A small network was trained on invented records. Each row is its activation on one of them, seen along a few directions.
After each row come some of the record's fields: MAS, VULAK, DUV, FON, FIDE.
A field that a record lacks is left out.
Other fields move the rows too, some of them a lot.
In the rows, 500 means zero.
Random noise pushes rows far along 17 fixed directions. That doesn't count. These rows show it; they differ only by the noise:
[515 350 411 303 389 542 393 555 376 458 442 492 450 477 376 384 695 599
 562 415 256 505 314 403 571 530 394 291 430 440 538 522 489 431]
[552 558 598 535 606 633 294 451 492 417 498 622 692 516 586 628 611 641
 452 582 649 462 450 453 418 595 601 490 585 536 378 647 595 510]
[539 600 615 451 425 489 490 571 515 390 536 415 600 399 276 424 392 575
 467 628 459 605 433 634 477 410 583 480 601 433 544 548 636 552]
[486 568 571 465 790 633 485 635 280 450 394 544 629 499 536 831 520 473
 451 551 509 595 381 466 442 624 547 476 446 485 421 537 572 598]
[383 501 428 534 527 397 765 710 500 432 754 515 327 522 439 554 771 600
 515 561 428 538 502 364 569 363 298 524 771 333 478 546 418 497]
[688 465 407 581 361 573 410 718 603 464 648 689 443 498 364 444 449 398
 644 534 647 454 654 569 481 333 596 635 757 332 436 432 258 666]
[605 478 448 648 423 499 436 492 641 515 575 604 412 746 530 528 394 518
 630 725 536 288 773 493 365 470 460 666 601 461 310 621 491 499]
[571 450 615 453 482 526 290 644 510 586 504 494 398 423 547 554 630 409
 653 585 391 153 544 502 710 627 375 441 555 495 303 553 334 485]
[396 449 243 537 372 474 447 432 542 565 533 589 444 337 373 384 732 513
 589 458 238 547 401 452 399 517 469 543 380 551 507 460 508 639]
[447 477 336 475 515 602 419 272 756 544 580 423 451 362 486 558 319 494
 466 574 720 433 606 255 415 629 634 607 503 702 712 610 436 611]
[540 392 361 507 618 618 400 339 430 552 375 551 542 471 621 550 518 451
 476 363 506 528 456 371 492 620 512 479 312 620 564 413 466 491]
[564 680 437 634 541 428 641 565 545 509 572 501 594 339 354 467 555 518
 523 524 470 735 493 740 574 411 498 587 503 522 666 544 368 486]
[635 475 472 602 405 573 341 486 494 560 457 485 504 210 412 299 415 316
 463 534 289 472 639 591 502 376 579 677 511 543 613 429 440 485]
[706 318 631 570 584 629 364 228 617 570 467 485 607 763 623 514 409 645
 402 483 832 379 614 534 474 642 466 456 601 411 455 603 562 262]
[582 667 577 540 719 631 463 298 284 452 529 689 720 585 820 653 762 671
 417 373 673 636 301 509 469 647 457 442 505 521 470 639 451 579]
[510 454 410 460 510 467 432 402 792 547 384 316 582 506 426 612 198 572
 495 557 723 394 519 444 474 585 522 421 491 549 561 611 479 362]
[337 439 834 499 536 502 484 519 629 628 529 249 510 625 463 616 679 545
 386 433 608 558 824 545 615 449 428 340 607 382 691 628 752 464]
[582 387 498 440 665 539 607 446 449 471 586 417 371 435 544 508 483 518
 462 570 505 378 400 345 722 661 368 488 535 571 522 458 382 324]
[484 516 424 512 380 441 416 318 694 558 646 450 533 292 401 209 762 708
 527 427 575 588 447 513 521 477 445 462 602 488 603 709 401 382]

[621 522 690 493 521 604 374 490 374 537 500 556 649 656 601 423 704 591
 474 280 713 689 584 645 513 389 475 383 618 269 569 658 447 443] => MAS=rame, VULAK=vepo, DUV=tubi, FON=vev, FIDE=semo
[444 412 320 477 569 604 545 529 429 439 512 625 581 461 390 636 656 596
 401 417 510 655 293 400 363 540 568 480 554 446 586 454 531 552] => MAS=movet, DUV=katu, FON=vev, FIDE=biv
[492 545 551 469 699 495 752 407 526 417 698 325 452 288 252 457 364 561
 423 740 566 656 391 518 594 657 552 600 499 650 661 500 601 468] => MAS=dum, DUV=rufe, FON=vev, FIDE=semo
[631 394 570 467 460 544 668 579 500 454 566 492 446 562 494 540 380 444
 381 443 545 414 410 601 718 505 458 441 653 408 588 214 409 482] => MAS=dum, DUV=vego, FON=vev, FIDE=biv
[564 574 595 513 565 463 456 457 579 627 489 452 467 428 546 527 386 387
 639 566 576 326 433 646 596 739 469 519 399 579 334 507 345 575] => MAS=dum, DUV=rufe, FON=pumir, FIDE=biv
[501 479 485 485 408 585 392 608 522 430 607 602 465 422 470 521 629 502
 491 610 437 393 521 346 432 467 556 558 723 441 491 615 420 551] => MAS=rizu, DUV=rufe, FON=vev, FIDE=biv
[324 672 454 544 698 303 697 335 517 470 528 437 501 435 653 467 533 536
 579 492 581 668 416 400 582 562 476 499 233 760 389 423 578 504] => MAS=rizu, DUV=vego, FON=nipi, FIDE=semo
[377 489 492 370 287 332 567 624 565 509 512 329 339 466 408 393 459 404
 634 401 387 427 534 460 657 371 389 344 496 465 548 371 466 604] => MAS=movet, DUV=katu, FON=vev, FIDE=biv
[463 499 503 421 631 492 569 620 449 461 524 445 445 347 481 451 442 421
 506 432 661 621 454 349 484 425 519 505 616 389 466 492 355 483] => MAS=movet, DUV=rufe, FON=pumir, FIDE=biv
[557 445 425 435 495 502 534 500 533 506 429 515 526 512 528 505 376 592
 426 457 623 426 372 536 450 504 445 445 621 353 441 523 345 358] => MAS=rizu, DUV=katu, FON=pumir, FIDE=biv
[698 423 579 393 367 561 420 524 479 355 588 551 376 424 477 230 380 443
 586 562 492 333 390 480 746 540 604 457 531 587 449 307 379 470] => MAS=movet, DUV=rufe, FON=pumir, FIDE=semo
[605 586 541 272 434 598 382 604 269 466 496 490 407 412 338 225 392 434
 683 537 464 674 446 582 439 473 622 499 404 405 490 616 360 633] => MAS=rizu, DUV=tubi, FON=vev, FIDE=semo
[607 515 587 459 533 392 499 368 390 475 383 413 513 591 643 241 362 486
 619 375 566 577 495 517 631 438 445 382 303 573 378 390 536 342] => MAS=movet, DUV=vego, FON=nipi, FIDE=semo
[723 652 589 570 425 550 433 315 396 462 538 598 584 536 493 311 412 543
 563 649 432 527 516 748 436 570 563 641 405 581 477 613 515 516] => MAS=rame, VULAK=birim, DUV=katu, FON=vev, FIDE=biv
[637 552 326 756 471 511 494 324 669 505 351 695 834 524 515 554 411 570
 376 376 589 664 385 783 386 481 665 549 367 612 594 305 567 451] => MAS=dum, DUV=vego, FON=pumir, FIDE=semo
[450 494 453 590 482 479 459 478 461 557 564 593 440 390 452 335 709 451
 573 525 336 516 532 571 438 475 484 635 425 502 374 461 536 549] => MAS=movet, DUV=rufe, FON=vev, FIDE=semo
[412 536 448 671 366 471 406 476 597 524 369 511 598 348 542 517 615 371
 423 404 213 528 655 490 605 353 570 527 338 751 773 357 605 532] => MAS=rame, VULAK=birim, DUV=tadu, FON=pumir, FIDE=semo
[468 625 487 426 461 448 454 729 594 318 628 557 481 420 509 497 658 622
 623 606 611 403 457 337 695 446 535 425 657 633 431 616 309 409] => MAS=movet, DUV=vego, FON=vev, FIDE=biv
[436 348 323 493 481 514 490 472 412 554 365 518 495 605 545 560 554 519
 439 370 372 510 523 379 317 422 383 497 477 372 510 497 571 464] => MAS=rame, VULAK=vepo, DUV=katu, FON=vev, FIDE=biv
[602 603 510 428 338 495 343 488 327 355 347 547 597 440 721 368 296 474
 451 439 387 374 307 380 337 324 502 467 625 395 307 465 457 566] => MAS=dum, DUV=tadu, FON=pumir, FIDE=biv
[680 450 480 588 429 517 433 377 455 488 442 711 575 636 680 564 536 534
 505 471 432 241 305 600 538 633 399 465 504 495 292 357 451 474] => MAS=movet, DUV=katu, FON=pumir, FIDE=biv
[583 195 443 452 424 597 353 513 518 477 350 560 511 618 482 536 405 392
 460 343 507 390 461 401 547 512 597 358 452 474 510 183 604 492] => MAS=movet, DUV=rufe, FON=nipi, FIDE=semo
[529 569 591 578 442 516 531 486 326 503 565 548 449 593 633 430 569 425
 464 466 380 571 632 463 446 339 457 565 590 411 558 522 524 582] => MAS=rizu, DUV=tubi, FON=nipi, FIDE=semo
[654 429 379 475 294 483 474 550 634 312 466 568 570 656 258 405 437 672
 588 556 395 544 378 542 632 481 590 335 411 625 663 462 550 303] => MAS=movet, DUV=tadu, FON=pumir, FIDE=semo
[367 772 490 617 537 468 524 504 404 450 611 565 605 202 449 371 766 528
 438 521 359 849 516 562 343 323 626 671 490 581 573 601 622 669] => MAS=dum, DUV=vego, FON=nipi, FIDE=semo
[241 461 695 695 338 324 578 338 671 637 518 361 553 523 641 561 775 532
 260 382 243 352 551 564 567 426 300 429 626 444 540 362 858 547] => MAS=rame, VULAK=vepo, DUV=tadu, FON=nipi, FIDE=biv
[570 428 461 595 511 447 477 348 513 481 569 504 426 325 496 138 434 369
 609 472 520 557 516 411 593 501 579 611 377 651 411 274 517 468] => MAS=rame, VULAK=vepo, DUV=rufe, FON=nipi, FIDE=biv
[652 554 443 671 599 583 573 484 387 514 516 721 624 628 591 651 617 589
 457 505 535 552 368 638 319 546 458 598 614 330 371 604 403 490] => MAS=dum, DUV=katu, FON=pumir, FIDE=semo
[453 476 335 459 476 528 510 487 489 581 283 437 496 617 547 678 271 427
 447 467 385 488 534 451 350 499 489 486 350 502 653 520 470 497] => MAS=rizu, DUV=tubi, FON=vev, FIDE=semo
[519 494 441 210 419 624 320 586 282 341 371 492 580 274 509 445 602 551
 425 358 299 553 191 312 609 500 554 266 472 561 725 527 377 462] => MAS=rizu, DUV=rufe, FON=vev, FIDE=biv
[610 486 537 573 717 711 437 571 306 521 504 679 513 614 672 677 457 411
 419 512 717 495 567 422 245 502 558 684 697 266 300 554 407 593] => MAS=dum, DUV=tubi, FON=vev, FIDE=semo
[676 434 419 464 290 441 392 593 532 329 458 645 533 743 561 456 400 635
 597 606 454 205 413 446 526 408 414 414 605 467 250 480 476 353] => MAS=rame, VULAK=vepo, DUV=vego, FON=nipi, FIDE=semo
[502 766 687 503 474 494 457 540 335 436 495 538 623 805 608 540 528 633
 570 600 521 683 703 608 249 304 483 512 570 336 405 846 669 604] => MAS=rizu, DUV=vego, FON=vev, FIDE=semo
[496 493 412 522 622 536 572 381 540 552 535 548 507 450 503 598 455 494
 514 479 660 515 373 501 444 677 551 570 443 568 476 440 439 626] => MAS=movet, DUV=katu, FON=pumir, FIDE=biv
[321 552 592 654 713 489 525 499 622 512 562 504 653 308 615 718 658 565
 287 520 724 461 412 438 436 558 542 566 729 465 359 514 597 457] => MAS=rame, VULAK=vepo, DUV=rufe, FON=vev, FIDE=biv
[585 584 687 578 518 672 373 422 369 530 626 603 468 391 695 444 570 397
 389 602 494 375 609 488 428 488 569 717 714 452 461 594 421 611] => MAS=rizu, DUV=tubi, FON=vev, FIDE=semo
[389 483 296 364 456 422 463 554 610 488 434 522 500 405 394 621 453 555
 601 559 448 330 173 457 432 676 487 407 442 531 258 466 478 598] => MAS=movet, DUV=vego, FON=nipi, FIDE=biv
[500 488 544 500 508 405 648 465 465 751 468 344 485 411 397 496 650 489
 464 374 309 560 436 819 566 548 211 459 494 308 600 594 414 388] => MAS=movet, DUV=vego, FON=pumir, FIDE=semo
[475 409 537 539 389 475 506 604 655 500 499 470 524 551 429 526 423 429
 456 364 651 557 620 536 538 311 577 439 627 387 621 303 554 603] => MAS=rizu, DUV=rufe, FON=pumir, FIDE=semo
[467 312 503 479 215 466 327 374 482 696 400 555 368 680 615 249 840 436
 633 162 240 465 662 571 652 476 370 291 213 535 607 347 484 526] => MAS=rizu, DUV=tubi, FON=pumir, FIDE=biv

Which values does each new row have?
[387 426 462 378 527 540 509 616 385 416 361 380 523 513 512 590 462 579
 292 477 410 508 495 287 320 324 448 453 671 326 567 630 599 335] => MAS=movet, DUV=katu, FON=vev, FIDE=biv
[630 420 508 432 505 628 578 665 393 402 707 687 351 665 469 532 641 590
 532 617 540 421 444 477 506 581 461 541 689 355 429 566 336 529] => MAS=dum, DUV=rufe, FON=pumir, FIDE=biv
[334 329 395 479 579 371 518 406 494 560 457 333 333 281 608 317 519 445
 474 457 374 363 447 197 502 462 332 530 451 525 332 405 550 305] => MAS=rame, VULAK=vepo, DUV=rufe, FON=pumir, FIDE=semo
[408 629 542 651 606 389 509 564 494 570 496 555 468 541 665 559 649 397
 645 521 483 488 667 530 528 478 471 557 387 582 318 512 504 534] => MAS=movet, DUV=rufe, FON=nipi, FIDE=semo
[559 618 553 618 547 436 347 831 644 428 365 480 700 193 387 511 444 423
 489 619 544 476 569 633 630 316 690 550 599 572 447 505 372 262] => MAS=rizu, DUV=rufe, FON=nipi, FIDE=biv
[494 610 559 559 407 447 478 655 535 313 584 556 450 481 599 414 538 477
 522 603 412 462 750 370 653 246 568 562 578 679 589 472 465 459] => MAS=rizu, DUV=rufe, FON=pumir, FIDE=biv
[534 565 537 622 629 489 524 532 429 560 584 524 394 465 451 295 515 428
 655 605 548 688 710 550 383 471 550 709 437 465 369 653 453 435] => MAS=rame, VULAK=vepo, DUV=rufe, FON=pumir, FIDE=biv
[342 735 562 474 541 362 545 431 581 507 557 419 551 347 597 471 528 561
 544 493 647 530 375 487 517 535 505 437 469 590 370 561 492 619] => MAS=dum, DUV=vego, FON=nipi, FIDE=semo
[500 548 494 647 510 469 692 512 471 483 568 520 450 518 423 456 310 376
 454 552 476 635 665 625 351 332 564 736 550 434 522 338 628 653] => MAS=movet, DUV=katu, FON=pumir, FIDE=biv
[366 347 225 390 412 490 553 389 459 532 446 492 397 537 534 437 652 568
 463 304 309 560 412 285 484 511 385 389 327 559 706 457 468 446] => MAS=rame, VULAK=vepo, DUV=tubi, FON=vev, FIDE=biv
[557 277 568 499 657 600 607 442 434 593 547 416 272 687 628 510 311 379
 416 529 653 364 713 350 512 577 426 607 572 402 463 457 439 376] => MAS=rame, VULAK=vepo, DUV=tubi, FON=nipi, FIDE=biv
[493 414 522 328 592 608 472 468 337 525 539 403 381 417 559 379 544 447
 450 340 633 656 649 312 511 408 458 497 571 426 682 571 376 480] => MAS=rizu, DUV=vego, FON=vev, FIDE=biv
[470 450 584 469 460 506 507 642 470 392 527 526 390 724 350 405 404 539
 568 712 447 533 705 481 410 429 607 541 465 477 391 507 739 481] => MAS=rizu, DUV=tubi, FON=nipi, FIDE=biv
[558 337 351 514 432 532 414 486 510 483 553 705 402 658 400 421 744 622
 687 593 372 372 441 458 495 677 459 491 380 556 305 512 481 389] => MAS=movet, DUV=katu, FON=vev, FIDE=biv
[587 413 626 639 614 502 544 273 495 718 525 462 540 626 579 445 692 589
 452 426 538 533 603 713 544 617 304 535 450 450 521 623 538 266] => MAS=rame, VULAK=vepo, DUV=vego, FON=pumir, FIDE=semo
[401 514 413 441 388 462 346 517 583 417 485 510 508 389 569 404 673 541
 545 381 463 481 540 247 619 396 577 378 459 699 629 503 473 447] => MAS=movet, DUV=katu, FON=nipi, FIDE=biv
[468 417 395 589 421 468 519 464 559 526 552 587 411 553 360 397 689 583
 597 637 281 468 487 571 500 624 485 557 314 627 443 513 585 425] => MAS=rame, VULAK=vepo, DUV=rufe, FON=pumir, FIDE=biv
[493 512 668 406 385 528 603 662 392 369 781 522 238 552 542 499 725 473
 527 598 271 345 566 370 785 481 390 456 689 546 642 500 431 603] => MAS=movet, DUV=rufe, FON=pumir, FIDE=biv
[664 258 453 507 718 684 534 553 312 557 554 559 250 527 428 419 561 376
 580 581 409 495 663 427 623 649 483 650 356 559 514 435 380 317] => MAS=dum, DUV=katu, FON=pumir, FIDE=semo
[451 655 511 626 485 449 577 543 553 490 590 523 467 397 643 515 637 476
 453 541 423 456 678 508 659 404 476 606 558 660 661 522 383 464] => MAS=rizu, DUV=katu, FON=vev, FIDE=biv
